A small network was shown many inputs. Here are its activations along a few directions, one row for each input.
In each table, some parts of the input vary, and every possible input appears once, in random order.
A made-up example of a description, with smaller parts first: one of 6 places along a line, together with either a single point or one of 11 places along a line or (one of 3 separate values, together with one of 5 places around a ring).
Shared parts are said once, and a part with two or three values counts as separate values.
In the rows, zero is written as 128.

Table:
R1: [133 114  90 117 165 136 118 115 180 152 121 136 107 125 159 141 132]
R2: [142 118 110 146 148 134  90 101 149 154 119 108  88 130 128 123 109]
R3: [ 79 125 131 126 129 158 101 136 106 107 150 158 136 123 166 145 135]
R4: [163 118 121 111  79  23 228 115 127  68 137 103 227 132  56 139  77]
R5: [159 132 123 153 145 147 118 139 148 170 109  99 105 137 108  94 127]
R6: [123 138 125 108 166 161 150 163 137 143 122 144 144 146 161 131 158]
R7: [ 98 141 149 135 122 174 134 172 113 123 146 150 150 134 144 122 146]
R8: [110 126 108 101 165 151 121 124 140 126 130 150 133 135 186 150 142]
R9: [118 143 167 136 100 143 108 160  88 122 125 137 107 131 117 111 156]
R10: [128 132 148 148 113 133  88  87 108 142 128 116  77 107 117 126 118]
R11: [141 145 165 156 113 143 118 126 105 159 121 111  87 118  92 107 134]
R12: [143 125 102 122 170 143 143 156 170 169 107 129 120 132 137 114 155]
R13: [108 132 155 130  95 137  83 119  99 105 139 143  94 124 139 137 133]
R14: [148 103  99 102  83  10 194  79 123  51 137 108 218 117  83 151  69]
Describe the family of inputs behind these rows.
> one of 2 separate values, together with either a single point or one of 6 places around a ring
Changing only the choice among 2 separate values turns R8 into R6. The same change can be made to R13. Which row results?
> R9
Change only the choice among 2 separate values in R7. List by row number the other rows that result.
> R3

Table:
R15: [141 134 151 169 119 135  97 107 115 163 122  98  84 102  80 102 109]
R16: [145 115  97 109 118  56 234 110 136  91 142 110 246 127  95 141  87]
R17: [141 133 148 104 112 118 106 141 125 119 117 149  93 130 142 124 166]
R18: [104 122 113 122 134 156 103 141 146 111 144 146 130 151 162 152 122]
R19: [ 98 134 125 120 155 174 150 167 133 143 142 155 162 130 159 132 156]
R20: [149 119 103  88  97  39 207  87 129  71 134 111 222 121 102 157  89]
R21: [142 120 113 125 141 111 106  87 151 141 112 125  79 102 140 128 125]
R22: [144 125 111 122 177 135 160 168 158 166 111 129 130 153 124 122 153]
R23: [146 124 152 144  54  38 174 106  77  69 138  95 183 115  36 120  72]
R24: [100 125 113 140 159 178 139 143 147 140 153 142 159 144 164 137 119]
R25: [153 126 128 114 123 106 117 123 137 138 103 129  73 141 128 131 157]
R26: [120 117 107 138 129 133  86  87 129 128 128 122 105 119 158 128 116]
R27: [151 149 170 155 108 136 123 124  95 162 112 102  76 128  83 106 139]
R28: [150 113 122  96  79  18 181  65 108  67 138 115 196 102  93 148  92]
R29: [137 159 191 146  99 149 117 141  84 137 122 122  91 118 104  99 147]
R30: [109 111  85 150 179 157 126 152 157 140 130 126 152 145 151 117 111]
R31: [106 140 169 173  92 170  88 119  86 130 154 120 104 125 111 120 106]
R32: [135 135 125 117 151 155 159 186 155 143 121 143 143 156 144 117 162]
R33: [116 112  91 128 157 140  93 129 148 127 127 126 133 138 152 133 114]
R34: [134 114  87 139 182 138 144 152 183 159 116 125 128 134 131 119 121]
R35: [103 138 130  99 135 159 123 144 125 124 134 156 137 124 167 147 157]
R36: [139 117  93 118 162 123 118 129 175 139 108 126 103 128 138 135 123]
R37: [116 131 149 180 117 154  78 106  89 145 136  99 108 113 101 101 100]
R38: [102 150 183 154  89 164  99 142  73 133 142 132 108 111 107 114 144]
R39: [106 115 131 130 115 135  76 118 124 107 147 150 104 131 153 143 124]
R40: [141 146 135  93 136 146 141 144 140 132 116 142 123 137 160 134 162]
R41: [149 137 121  99 163 126 148 126 144 148 102 129 104 134 146 139 151]
R42: [104 126 140 112 104 135  93 142 115 109 134 160 104 124 152 139 161]
Describe the family of inputs behind these rows.
> one of 4 places along a line, together with either a single point or one of 6 places around a ring
Changing only the place on the line of 4 turns R34 into R36. The same change can be made to R30. Which row results?
> R33

Table:
R43: [128 131 120  84 135 113 175 131 140  97 136 149 173 143 160 159 132]
R44: [ 87 147 147 136 166 242  67 167 134 176 133 168  63 129 200 124 184]
R45: [113 121 103 106 147 123 191 166 153 111 141 149 203 138 141 142 132]
R46: [107 116 122 119  99 107 108 112 112  75 147 139 151 131 144 145 106]
R47: [152 112  82 115 173 105 183 146 181 140 120 117 176 152 120 134 113]
R48: [159 120  95  93 158  92 174 110 169 131 114 124 149 136 138 149 124]
R49: [108 139 164 148  84 126 121 106  73 108 144 122 135 101 106 121 114]
R50: [159 134 160 158  90  99 112 128  98 137 111  95  91 129  59  97 121]
R51: [119 137 122 145 188 221  66 146 164 209 111 142  40 123 179 112 176]
R52: [121 143 181 148  64 117 120 148  70 108 132 127 118 114  80 105 140]
R53: [147 130 143 157 110 108 113  86 101 137 122  91 108 115  86 113  96]
R54: [138 105  97 127 122  85 107  91 141 108 125 114 127 124 122 135  98]
Describe the family of inputs behind these rows.
> one of 2 separate values, together with either a single point or one of 5 places along a line
Changing only the choice among 2 separate values turns R44 into R51. The same change can be made to R52. Which row results?
> R50

Table:
R55: [138 128  95 134 190 185 108 134 185 215 100 136  67 108 173 102 181]
R56: [123 109  82  89 144  62 183  81 142  87 134 124 198 113 130 174  85]
R57: [193 121 133 122  77  29 142  85 127 109 104  89 127 103  57 104 104]
R58: [173 109  86 113 149  56 200  70 160 134 119  98 186 109 111 126  96]
R59: [101 119 162 182  61 119  69  88  83 112 154 120  82  95  84 122  94]
R60: [ 97 153 185 139 114 199  52 140  59 120 140 148  85 145 178 115 159]
R61: [ 94 172 217 131 101 219  79 160  72 124 155 163  83 138 164 132 162]
R62: [189 122 124 136  92  34 163 110 125 124  88  72 112 135  26 116 100]
R63: [ 81 151 147 104 164 217 129 204 140 150 138 186 128 125 188 137 193]
R64: [ 88 127  92 110 185 191  92 145 167 167 114 161  79 112 191 150 169]
R65: [145 112 132 106  69  29 130  91 110  67 127 121 137 109  80 147 100]
R66: [152 153 161 167 151 188  68 122 113 199  97  94  14 149 113 109 141]
R67: [ 88 138 175 176  50 139  82 131  42  84 149 117 131 113  92 103 105]
R68: [181 109  88 118 179  48 204 103 156 145 106  85 181 138  72 130  88]
R69: [139 132  91 140 214 186 118 166 181 225  81 117  58 137 136 112 172]
R70: [101 147 162 138 122 193  41 101  99 141 130 138  35 124 168 146 138]
R71: [127 128 141 108  49  54 153 128  71  44 126 121 180 130  92 130 116]
R72: [159 102  53 111 190 132 155 121 227 163 119 129 148 145 178 128 128]
R73: [105 107  73  89 177 143 150 171 168  94 144 163 211 169 206 145 137]
R74: [127 139 177 108  33  69 184 142  85  54 150 144 176 126  83 142 127]
R75: [ 77 137 108 111 171 206 109 184 127 144 119 166 126 133 203 126 188]
R76: [ 88 149 210 176  34 154 113 146  56  94 172 141 126 109  82 115 116]
R77: [112  94  53  96 182 132 143 126 210 121 143 162 159 151 200 171 123]
R78: [149 128 162 198  70 118  81  82 100 156 130  87  72  89  62  80  99]
R79: [116 134 137  83 123  88 220 140 115  70 159 148 247 127 126 160 109]
R80: [103 126 105  81 164 164 176 191 182  99 158 179 209 162 193 162 140]
R81: [156 151 169 153 136 183  47  96 116 184 113 110  29 118 144  96 145]
R82: [118 115 106  91 136  68 194 120 102  65 144 132 249 134 139 143 106]
R83: [167 102  56 117 220 123 159 154 223 175 106 114 143 173 140 132 121]
R84: [153 125 161 210  91 114  95 108  97 173 121  75  63 122  29  86  98]
Describe the family of inputs behind these rows.
> one of 5 places along a line, together with one of 6 places around a ring
Change only the place on the line of 5 in R57. List by row number the other rows that result.
> R62, R65, R71, R74
A walk changes only the place on the ring of 6. It starts at R75 and steps to R73. List the rest of the walk in order.
> R82, R71, R67, R60
Change only the place on the ring of 6 in R56. List by row number the other rows that result.
> R59, R64, R65, R70, R77

Table:
R85: [164 106  92 118 136  45 176 113 130  92 111  89 189 153  82 129  77]
R86: [160 102  84 126 115  56 178 104 158 107 129 103 197 122  94 118  88]
R87: [110 149 150 127 144 202 118 215 127 161 124 157 101 144 135 113 178]
R88: [ 98 139 153 143 154 208 123 175 112 179 145 160 109 138 153 119 177]
R89: [146 139 135 149 166 181 113 190 164 192 101 127  71 139 120  91 169]
R90: [124 121 121 113 114  63 180 136 110  60 138 116 221 155 102 148  91]
R91: [ 98 163 153 127 158 209  99 141 116 150 128 138 109 130 182 132 154]
R92: [159 135 181 175  50  79 101  86  70 116 120  83  82 105  43  93  95]
R93: [133 128 130 154 177 188 117 152 139 213 121 131  78 135 131 106 165]
R94: [128 122 125  83 104  62 190 117 122  80 147 153 195 108 125 154 127]
R95: [132 124 114 101  92  74 180 130 126  70 139 118 219 143 109 148 103]
R96: [176 119 110  84 124  38 182  96 148 105 107 114 156 124 104 143 119]
R97: [118 149 203 159  30 100 103 108  41  88 145 110 113 108  56 120 107]
R98: [ 77 122 130 137 134 184  50 127 134 126 143 170  82 112 207 130 163]
R99: [126 138 126 154 182 196  95 116 147 188 117 122  84 108 167 102 140]
R100: [167 113  90 101 116  53 192  98 149  96 105 102 161 136  99 143  93]
R101: [113 120 112 105  97  74 197 117 131  73 147 139 201 118 118 160 103]
R102: [132 132 120 135 165 178  57 107 159 166 120 123  54 142 166 140 128]
R103: [ 87 127 132 130 143 206  65 130 126 139 157 165  90 127 188 145 134]
R104: [113 111 100 138 158 165  44 103 152 164 117 140  50 111 179 125 149]
Describe the family of inputs behind these rows.
> one of 2 separate values, together with either a single point or one of 4 places along a line or one of 5 places along a line
Changing only the choice among 2 separate values turns R102 into R103. The same change can be made to R93. Which row results?
> R88
Change only the place on the line of 4 in R94. List by row number the other rows that result.
> R90, R95, R101
